These are the activations of a small neural network, seen along a few directions. Each row is one input.
Each table varies a few parts of the input and shows all the possible inputs, shuffled.
Descriptions start from the smaller parts, as in this example, which fits no table here: one of 6 places along a line, together with either a single point or one of 9 places around a ring or (one of 3 separate values, together with one of 8 places around a ring).
Shared parts are said once, and a part with two or three values counts as separate values.

Other details of the inputs shift rows strongly along two fixed directions, in all tables alike. That doesn't count.

Rows:
r1: [ 24 -61  -2  27  19 -46 -36 -16  -5  -1  60]
r2: [  6 -31 -27  -8  16   2 -19  18  -4 -18  21]
r3: [-34 -46  -6 -21 -24  73  63 -39 -25   3 -10]
r4: [-48 -29  23 -52  18  64  56 -41  -7 -25 -17]
r5: [  9  -1  17  -5  21  16 -37  -7   5   2  12]
r6: [ 14 -27  34  40 -11 -23 -26  -8   1  25  18]
r7: [ 15 -49  21  18  33 -36 -54  -7  -1  34  33]
r8: [-27 -18  12 -35 -31  77  38 -41 -10 -20 -16]
r9: [ 11  89 -22  20 -43 -36   5  49  -2  22 -40]
r10: [ 18  93 -16  34   8 -32  38  53  -3  37 -23]
r11: [-11  23 -29  -3 -35  33  27   6 -20   9 -27]
r12: [ 10  94 -37   6   7 -13   1  53  -6  18 -31]
r13: [-26  -1 -25 -49  -3  17  31  18   1 -41 -13]
r14: [ 12 -25  19  28 -23 -17 -52  -7  -3  15  10]
r15: [  6 -23   1   3  12 -20 -59   4  -2  20  15]
r16: [ 23 -41 -36  31   9 -27 -34  -5   9  17  14]
r17: [-30 -14   4 -47 -20  82  24 -36  -9 -28 -19]
r18: [ 21 -51 -13  27  -3  -5 -79  -3 -14  28  27]
r19: [ 10  81  -7  29 -31 -38  31  44   0  31 -33]
r20: [  6 -17  17   8  18 -15 -63   1   3   8  15]
r21: [ 16 -75 -17  24   6 -43 -55 -20  17  15  24]
r22: [  3 -20  -2   7  32   7  -6  -4 -12  23  14]
r23: [ 10  92 -19  -4   5 -41   7  71  17 -36 -26]
r24: [-48 -52 -16 -48 -12  56  56 -54  11 -46 -29]
r25: [  9  89  -1  23  -1 -46  37  49   5  32 -28]
r26: [-48 -34  31 -37   2  62  74 -45  -6 -15 -14]
r27: [ 16 -68  14  14  12 -61 -41 -20   3  -7  57]
r28: [ -1 -20  20  -3   7 -35   8 -18   6 -36  26]
r29: [-28 -13  32 -32   9  67  70 -39   0 -10  -5]
r30: [-26  30  -7 -27 -29  34  13   2  -6 -19 -38]
r31: [ -1  39  -8 -33  10  21  28  24  12 -49 -10]
r32: [ 19 -16  -7  12   9 -10 -17 -17  24  -9   7]
r33: [ 32 118  -1  15   5 -64  37  46  19 -25  -7]
r34: [ 14 -50   0  16 -12 -22 -82  -4  -6  24  21]
r35: [ 24 -12  37  17  42  -8 -35  -8   8  18  31]
r36: [ -2  46  18   3 -21  27  51   1   1   3 -19]
Each input here is: one of 4 places along a line, together with either one of 3 separate values or one of 6 places around a ring.
Changing only the place on the line of 4 turns r7 into r4. The same change can be made to r21. Which row results? -> r24
Start at r15 and move only the place on the ring of 6, one step at a time. The first step leads to r7. Which rows follow, in order? -> r25, r19, r9, r34
Start at r22 and move only the place on the ring of 6, one step at a time. The first step leads to r12. Which rows follow, in order? -> r18, r11, r3, r10
Start at r33 and move only the place on the line of 4, one step at a time. The first step leads to r28. Which rows follow, in order? -> r27, r1
Which other rows does r31 become when the choice among 3 separate values takes its other values? List them by row number. -> r32, r33

Rows:
r37: [ 12  70 -15  -3   2  11  20  28   5 -32 -11]
r38: [ 45  -6  26  37  31 -49 -33   6  13  -4  49]
r39: [  0  47   6  14  -5  17  60  -5   4  17 -12]
r40: [ 35 -20 -24  39 -13 -39 -49   7   4   8  28]
r41: [-17 -63   1 -38  27  39 -26 -20 -10 -23  27]
r42: [-12  53 -21 -21   0   8   4   3  39 -32 -50]
r43: [-29 -23 -44 -38 -12  30  23  -6 -12 -15 -17]
r44: [  -8 -105    4   -2   -5   12   10  -61   -6  -16   44]
r45: [-18   8  -4 -15 -39   6  65 -14   0 -24 -22]
r46: [ 13 -52  24   1  49 -32 -40  -6   1   2  50]
r47: [ 17  16 -24  29  12 -75 -17  29   0  20   8]
r48: [ 10  29  35   7   7 -35 -11  15   3  -9   8]
r49: [ 34 -17  12  53  33 -36 -30   9   9  49  24]
r50: [-19  35 -37 -26 -31   1  14  27  -5  -3 -37]
r51: [ 10  22  -7  24  -5 -73 -22  32   2  22  -3]
r52: [ -2 -53  23 -17  -4  43 -20 -31  -4 -29  22]
r53: [ 34  -4  18  43 -14  -7 -57  -2  -1  41  17]
r54: [ -25 -112    4  -19  -30   37  -30  -49  -13  -15   17]
r55: [-44 -17   4 -64  -2  63  18 -15 -13 -33 -10]
r56: [ 34  -1  39  54  -3 -36 -34  -1   9  47  26]
r57: [-10  19 -13 -13 -17  66  42 -22 -11   2 -24]
r58: [  7  62 -26 -12  19   8  18  41   7 -28 -12]
r59: [  4 -39  45  32  -1 -11 -35 -20  -3  38  24]
r60: [-24 -61  10 -22  -6  52 -24 -29 -21  21  -2]
r61: [ -4 -45  34  23  15 -14 -37 -10  -6  45  19]
r62: [ 28  21 -17  34 -33 -38 -33  28   8   6   0]
r63: [ 27  15 -27  41  14 -70  -6  29  10  13  16]
r64: [-12  54  -8   7 -32 -34  40  22  -2 -10 -33]
r65: [ 11  92  18  -5  -7 -16  53  32  10 -24 -25]
r66: [-10  50  -3 -22  13 -15  26  -8  41 -30 -48]
r67: [-18  38  -5  -1  17   7  47  12  -9  23 -29]
r68: [ -9  43 -25 -12   1  29  16  19 -16  21 -39]
r69: [-18 -24 -47 -28 -11  33  34  -6  -3 -21 -11]
r70: [ -2 -68  17 -20  42  18   9 -30   3 -25  43]
r71: [-27 -30 -18 -35   2  89  46 -33 -17  -3 -25]
r72: [ -5   1  13   5 -21  29 -22  -9 -15  23 -12]
r73: [ 23  41  15  21  -1 -31 -56  35   2  -3   9]
r74: [-33  23  17 -49  10  13  40   4  -4 -21 -10]
Describe the family of inputs behind these rows. -> one of 2 separate values, together with either a single point or (one of 3 separate values, together with one of 6 places around a ring)
Changing only the choice among 2 separate values turns r64 into r54. The same change can be made to r47. Which row results? -> r43
Which other rows does r71 become when the choice among 2 separate values takes its other values? List them by row number. -> r49
Which other rows does r41 become when the choice among 3 separate values takes its other values? List them by row number. -> r43, r68
